Each row below holds a small network's activations on one input, seen along a few directions.
In each table, some parts of the input vary, and every possible input appears once, in random order.
A made-up example of a description, with smaller parts first: one of 3 separate values, together with either a single point or one of 9 places around a ring or (one of 5 places around a ring, together with one of 6 places along a line).
Shared parts are said once, and a part with two or three values counts as separate values.

Other details of the inputs shift rows strongly along two fixed directions, in all tables alike. That doesn't count.

A family of inputs:
r1: [-3.19,+1.24,+0.44,-0.86,-5.76,+0.82,+1.51,-3.14,+2.91,+1.07,-4.72,+1.98,-0.28]
r2: [-0.84,-0.31,-3.96,-0.66,+2.12,+3.70,+0.90,+0.74,-2.34,-1.95,+1.78,-0.52,-0.85]
r3: [+1.00,+0.97,+2.06,+0.59,+1.98,-3.08,-0.53,+0.05,+1.49,+0.78,-1.39,-0.15,+0.68]
r4: [+0.88,-0.68,-2.82,-0.72,+2.53,-0.39,-1.98,+2.11,-0.99,+0.24,+4.56,-1.89,+0.85]
r5: [-4.61,+1.16,-5.13,-2.17,-0.14,+4.95,+4.20,-3.05,+0.18,-1.65,-4.43,+0.35,-0.37]
r6: [+2.40,+0.70,+8.28,+1.99,+1.14,-2.51,+0.86,+0.17,-1.21,-1.04,-3.11,+2.92,-0.30]
r7: [-3.59,+0.73,-3.12,-1.55,-4.84,+2.19,+1.25,-2.79,+2.26,+0.65,-2.74,+0.06,-0.32]
r8: [+4.03,-2.77,+0.57,+2.35,+5.35,-0.25,-0.98,+2.24,-3.71,-1.06,+4.15,-2.06,-0.06]
r9: [-2.35,+3.49,+6.17,-2.26,-8.95,-0.31,+0.06,-1.54,+1.94,+0.01,-3.75,+5.47,-1.01]
r10: [-1.27,-0.81,-7.94,-0.65,+4.47,+1.02,+0.77,-0.93,+1.63,+0.60,+0.81,-4.69,+1.22]
r11: [-3.29,-1.62,-7.07,+1.04,-1.24,+2.22,+2.38,-3.33,+3.79,+1.70,-3.06,-3.22,+0.14]
r12: [+3.19,-3.83,-1.91,+3.53,+1.57,-1.57,-2.12,+1.60,-0.54,+1.49,+4.48,-3.74,+0.07]
r13: [+0.28,-0.52,+0.69,-0.09,-3.73,-0.11,-1.44,+0.18,+0.02,+0.70,+1.54,+0.33,-0.52]
r14: [-2.25,+2.01,-2.27,-2.53,-0.80,+1.06,-0.30,+0.94,+0.82,-0.53,+1.05,+0.32,+0.33]
r15: [+3.10,-0.93,+3.78,+0.87,+2.23,-0.23,-1.09,+2.53,-3.59,-1.21,+2.73,+1.39,-0.70]
r16: [+2.18,-0.97,-1.14,+0.39,+3.61,-2.04,-1.89,+1.88,-0.68,+0.68,+3.63,-2.14,+1.01]
r17: [+2.28,+1.50,+6.16,-0.48,-0.34,-3.71,-2.34,+2.38,-0.47,+0.50,+1.16,+2.45,+0.44]
r18: [+2.05,+0.64,+7.24,+1.19,+0.80,-1.75,+0.74,-0.05,-1.51,-0.99,-2.69,+3.14,-0.34]
Each input here is: one of 3 separate values, together with one of 6 places along a line.
Question: Changing only the place on the line of 6 turns r14 into r10. The same change can be made to r2. Which row results?
Answer: r18
Question: Which other rows does r9 become when the place on the line of 6 takes its other values? List them by row number.
Answer: r1, r7, r11, r12, r13
Question: Which other rows does r3 become when the choice among 3 separate values takes its other values? List them by row number.
Answer: r6, r11

A family of inputs:
r19: [+3.44,-2.53,+0.88,+2.79,+0.91,-1.58,-3.05,+3.06,-1.07,+0.53,+5.58,-2.17,-0.17]
r20: [+3.23,-2.15,+2.00,+1.14,+0.37,-1.71,-2.61,+2.08,-2.32,+0.65,+4.24,-0.89,+0.07]
r21: [-2.94,+0.71,-4.47,-0.95,+2.83,+2.74,+2.71,-1.13,+0.29,-0.98,-2.56,-0.58,+0.22]
r22: [+2.40,+0.52,+5.39,+1.23,-2.12,-3.58,-2.55,+2.16,+0.35,+0.68,+1.85,+1.36,-0.23]
r23: [-0.19,+0.38,-0.29,-0.35,+2.26,+0.58,+0.91,+0.05,-0.59,-0.88,-0.41,+0.06,+0.32]
r24: [-0.64,+1.50,+1.78,-0.99,-2.91,-0.99,-0.80,-0.30,+1.09,+0.82,-1.07,+1.99,-0.09]
r25: [-0.33,+0.69,+0.63,-1.25,-1.97,-0.76,-0.77,-0.16,+0.38,+0.72,-0.17,+1.03,+0.08]
r26: [+4.32,-2.70,+0.23,+2.41,+5.32,-0.73,-1.51,+2.66,-3.44,-0.81,+4.82,-2.32,-0.13]
r27: [+2.12,-2.22,-2.52,+1.03,+3.90,+1.00,-0.10,+0.71,-2.17,-0.96,+3.43,-3.06,+0.22]
r28: [+2.59,-0.50,+4.95,+0.67,-1.96,-2.60,-2.28,+1.49,-1.37,+0.90,+1.82,+1.89,-0.20]
r29: [-2.81,+1.78,-0.04,-1.20,-2.33,-0.15,+2.08,-3.06,+3.11,+1.02,-5.68,+1.00,+0.60]
r30: [-0.01,+0.70,+2.10,-1.25,-2.07,-1.14,-1.07,+0.17,-0.06,+0.42,-0.02,+1.24,+0.03]
r31: [-0.91,+2.70,+5.07,-1.08,-4.93,-1.72,-0.60,-0.16,+1.86,+0.66,-2.61,+3.82,-0.46]
r32: [-3.12,+2.52,+0.08,-2.22,-0.99,+1.65,+2.78,-2.41,+1.27,-1.08,-4.60,+1.96,+0.27]
r33: [+0.04,+0.11,+2.08,+0.81,-3.03,-1.16,-0.70,+0.23,+1.22,+0.47,-0.02,+0.88,-0.26]
r34: [-0.31,+0.46,-0.25,+0.20,-1.41,-0.43,-1.02,+0.70,+1.26,+0.40,+1.09,-0.58,-0.19]
r35: [+1.95,+0.45,+6.34,+1.02,-3.44,-2.63,-2.06,+1.55,-0.05,+0.78,+0.65,+2.86,-0.53]
r36: [-0.93,-2.32,-8.96,+0.48,+5.57,+3.98,+1.85,-0.48,-1.28,-1.09,+1.61,-4.58,-0.02]
r37: [-0.50,+1.48,+2.27,-1.20,-0.21,+0.00,+1.04,-0.80,+0.06,-0.96,-1.83,+1.55,+0.31]
r38: [-2.93,+1.51,-2.26,-1.41,+1.27,+2.14,+2.66,-1.56,+0.64,-1.00,-3.40,+0.65,+0.25]
r39: [-1.20,-1.20,-6.14,-0.31,+3.09,+3.35,+2.08,-1.35,-0.62,-1.11,+0.27,-3.02,+0.15]
r40: [-2.54,+0.19,-4.43,-0.44,+2.42,+3.27,+2.80,-1.44,-0.18,-1.15,-2.77,-0.70,-0.49]
r41: [-2.58,+0.36,-1.70,-0.50,-1.64,+0.58,+2.19,-3.33,+2.70,+1.01,-4.61,-0.08,+0.15]
r42: [+1.85,-2.43,-2.75,+1.35,+1.05,-0.10,-1.97,+1.33,-1.07,+0.97,+4.39,-2.32,+0.12]
Question: Describe the family of inputs behind these rows.
Answer: one of 2 separate values, together with either a single point or one of 5 places along a line or one of 6 places along a line
Question: Changing only the choice among 2 separate values turns r35 into r31. The same change can be made to r42. Which row results?
Answer: r24
Question: Which other rows does r26 become when the place on the line of 5 takes its other values? List them by row number.
Answer: r27, r36, r39, r40
